Each row below holds a small network's activations on one input, seen along a few directions.
Each table varies a few parts of the input and shows all the possible inputs, shuffled.
Descriptions start from the smaller parts, as in this example, which fits no table here: one of 4 places along a line, together with either a single point or one of 11 places around a ring or (one of 3 separate values, together with one of 5 places around a ring).
Shared parts are said once, and a part with two or three values counts as separate values.

Other details of the inputs vary at random and push rows far along two fixed directions, the same in every table; ignore that.
To show where, the next rows are all for the same input, with only those details redrawn:
[-10.3 -20.3   3.5   5.8 -55.8   5.3 -29.6  -8.8   1.4  23.4 -29.3 -10.4
  -9.8 -54.5]
[-12.8 -55.0   8.7   4.5  24.6 -33.8 -11.8 -30.0 -32.5  36.6 -38.6 -41.8
  -2.3  10.8]
[ 26.3  -7.6 -11.9  -6.5  32.7  -4.9  -5.4  -4.2  -0.9  -9.8  31.5  35.0
 -53.5   8.5]
[  5.8  -1.1  -6.4   2.0 -49.2  15.2 -26.8   2.0  13.7   4.5   0.2  21.1
 -31.0 -52.6]
[ 15.1   1.5  -9.4  -1.5 -26.4  12.5 -20.4   2.7  12.4  -3.6  14.6  31.8
 -41.8 -36.4]
[-11.2 -20.1   2.4   6.8 -57.0   4.8 -30.5  -8.5   1.8  23.9 -29.8 -10.5
  -8.9 -54.9]
[ 17.6 -10.0  -9.4  -3.0  10.6  -2.9 -11.9  -4.5   0.0  -1.6  17.5  24.7
 -42.6  -7.4]
[ 26.2  -6.9 -13.5  -5.6  32.1  -6.0  -6.2  -3.3  -0.4  -9.3  32.1  35.5
 -53.0   8.2]

Rows:
x1: [-13.3  -1.5   5.1   7.0  10.6  15.5   2.7   0.5   3.6  21.1  -4.1 -11.2
  33.7   1.5]
x2: [-15.1   0.3   5.4 -23.5  26.7 -17.5   9.9  13.6 -17.0  11.2  -7.6 -16.6
  21.2  33.4]
x3: [  9.8  18.3  -4.6  -8.0 -69.9   5.8   5.3  13.9   1.8 -15.8  18.5   7.0
  17.3 -33.9]
x4: [  3.0  12.5 -13.5  15.6 -43.8  25.0   3.7  12.0  25.2 -22.8  -8.1  12.3
  14.9 -42.0]
x5: [ 10.3  23.8 -20.5 -17.1  40.6  27.5  19.7  24.9  17.7  -4.5  29.0  25.5
  -2.9  20.1]
x6: [-36.2 -15.8  17.4 -20.7  10.5 -29.8   7.4 -12.1 -15.5  24.6 -46.5 -45.3
  32.8  36.4]
x7: [ 12.6  23.9 -14.9 -16.5  44.9  22.5  13.3  25.5  29.5 -19.8  18.1  19.2
  -8.3  17.3]
x8: [-19.9  11.0  14.2  36.6 -45.6  22.8  -0.9   3.2  14.7   5.9 -29.1 -24.2
  25.3 -47.4]
x9: [ 10.8  27.8   3.7 -14.5  20.0   3.1  -1.3  18.7  -1.9 -19.9  41.6  36.9
  -2.6  29.3]
x10: [  1.3  34.3  -1.6   1.8 -21.1  35.2  -1.2   2.5  37.7  -4.6  15.5  30.5
   4.0 -18.2]
x11: [-30.5 -20.6   5.9  -9.8  28.5  -5.1  16.2 -18.2  -3.3  36.9 -50.6 -49.1
  39.1  28.4]
x12: [ 22.4 -12.9 -18.5  -6.5  41.3  -1.0  -7.5   9.7 -13.4 -11.5  45.7  31.4
 -47.1   3.5]
x13: [ 20.9  -8.3   4.0  -9.6  24.8 -36.5  22.7  -3.1 -15.4 -24.9  13.5 -17.0
   8.5  32.8]
x14: [-19.9 -14.4  21.5   9.6  -0.6 -29.3   6.4 -27.7 -34.4  17.3 -32.8 -50.2
  28.5  39.7]
x15: [ 26.2  -6.9 -13.5  -5.6  32.1  -6.0  -6.2  -3.3  -0.4  -9.3  32.1  35.5
 -53.0   8.2]
x16: [ 12.9 -33.9  -7.0  -2.4  68.5 -29.3 -12.8  -5.3 -22.7  -5.2   6.9 -10.2
 -31.8  19.4]
x17: [ -0.8 -13.3 -11.4  10.2  20.6  -8.6  27.6 -25.5  -8.2   0.5 -17.6  -7.1
  19.6  22.5]
x18: [ 19.0   7.8 -24.6   5.6  22.7  14.0  30.0   6.4   1.9 -22.6  33.6  32.7
  -1.7  12.4]
x19: [ -2.6   5.9  16.6  12.7 -14.4 -13.3  -2.8   6.1 -10.8  -9.8  -9.2 -26.1
  13.6  12.3]
x20: [  4.9   1.7   6.7   5.4  30.2 -18.2  15.5  -0.1 -32.4  -4.9  21.4 -12.8
   4.8  51.3]
x21: [  5.1  17.7   1.2   4.1  22.9  18.5  -0.8  10.6  25.4 -12.4  14.4  11.9
   7.9   1.9]
x22: [  9.6  23.5  -2.8  -8.9 -72.6   1.3   6.0  -1.6  11.9 -18.7   8.1  10.8
   9.8 -29.3]
x23: [-23.0  12.3  23.4  -0.5 -56.4   5.3 -29.5  13.3  10.8  -1.8 -29.7 -16.0
  34.5 -30.2]
x24: [-29.1 -19.3  18.9 -17.2  24.0 -32.0   1.1   4.8 -15.3  14.7 -48.4 -54.6
  35.4  30.0]
x25: [ -8.7   0.5   8.2  26.9  30.0  -2.8  26.4 -24.3  -8.4  11.1 -10.9 -15.2
   8.8  24.5]
x26: [-27.6  15.4  21.5  -4.8 -64.1   7.1 -23.1  -4.0   8.1   7.9 -27.8  -6.6
  31.4 -19.8]
x27: [  1.1  29.6  -4.6  27.5 -21.9  35.8  14.6  14.0  15.5  -6.5  25.9  22.9
  -0.8 -25.8]
Q: Describe the family of inputs behind these rows.
A: one of 3 separate values, together with either a single point or (one of 2 separate values, together with one of 4 places along a line)
Q: Change only the choice among 3 separate values in x7. List by row number the other rows that result.
A: x5, x11
Q: Start at x2 and move only the place on the line of 4, one step at a time. The first step leads to x9. Which rows follow, in order?
A: x20, x3
Q: Change only the choice among 2 separate values in x17. List by row number the other rows that result.
A: x22

Rows:
x28: [ 13.4  43.9 -19.7  12.0 -58.6  45.2   7.4  22.6  42.3 -23.3  20.0  42.0
 -16.2 -55.3]
x29: [-18.1  -2.1  -1.9 -14.8 -47.0  13.2 -16.5  18.0  11.8  14.7 -26.2 -20.1
  31.6 -44.0]
x30: [ 37.4 -27.6 -10.1   0.6  87.6 -28.5  -7.3  -8.7 -12.4 -22.3  35.9  25.0
 -66.7  32.0]
x31: [ 25.6   7.5 -23.5  -9.3 -35.6  18.6 -22.2   3.9  11.2  -4.1  39.5  60.3
 -68.2 -41.5]
x32: [-38.9 -51.3  35.5   6.1   3.8 -50.0   0.7 -44.1 -42.5  41.9 -73.2 -85.0
  62.8  33.8]
x33: [-13.0  -7.9  -7.7  11.4 -52.5  20.4   1.7   5.9   8.9  10.1 -22.1 -13.3
  33.1 -53.9]
x34: [ 14.6   3.8  -8.7 -22.3  81.9 -14.8  23.0   8.2  -0.2 -14.4  23.0   9.7
 -23.9  61.0]
x35: [-14.1  10.7   4.4   4.5 -71.7   0.0  -4.5   3.5   3.4  -1.5 -27.4 -21.1
  19.9 -33.6]
x36: [  2.9  18.4   3.9  -6.2  46.0   3.7  -1.7  14.7  -0.4  -5.7  25.2  21.4
 -16.1  34.9]
x37: [-18.3  16.7  21.9  13.2 -68.1   7.9 -17.8   3.1  -3.5   6.9 -11.7 -15.2
  20.1 -31.7]
x38: [ 10.1   4.2  -2.3 -22.0  83.4 -11.9  11.5  -3.5   1.3 -12.2  22.9  22.0
 -16.3  65.2]
x39: [ 20.0  33.8 -14.6 -10.1 -72.2  24.5  -7.2  31.1  24.0 -34.1  31.4  38.7
  -3.2 -47.5]
x40: [-39.7 -55.2  25.6  20.7  21.8 -27.7   9.4 -48.4 -33.0  53.9 -79.2 -82.9
  63.4  23.0]
x41: [ 18.1   5.2  -2.6  16.2  81.3  -0.6  23.5  -6.2 -10.8 -10.0  41.7  18.6
 -20.3  57.5]
Q: Describe the family of inputs behind these rows.
A: either one of 2 separate values or (one of 3 separate values, together with one of 4 places along a line)
Q: Change only the choice among 3 separate values in x32. List by row number the other rows that result.
A: x38, x40
Q: List by row number the other inputs of the same sort as x31.
A: x30
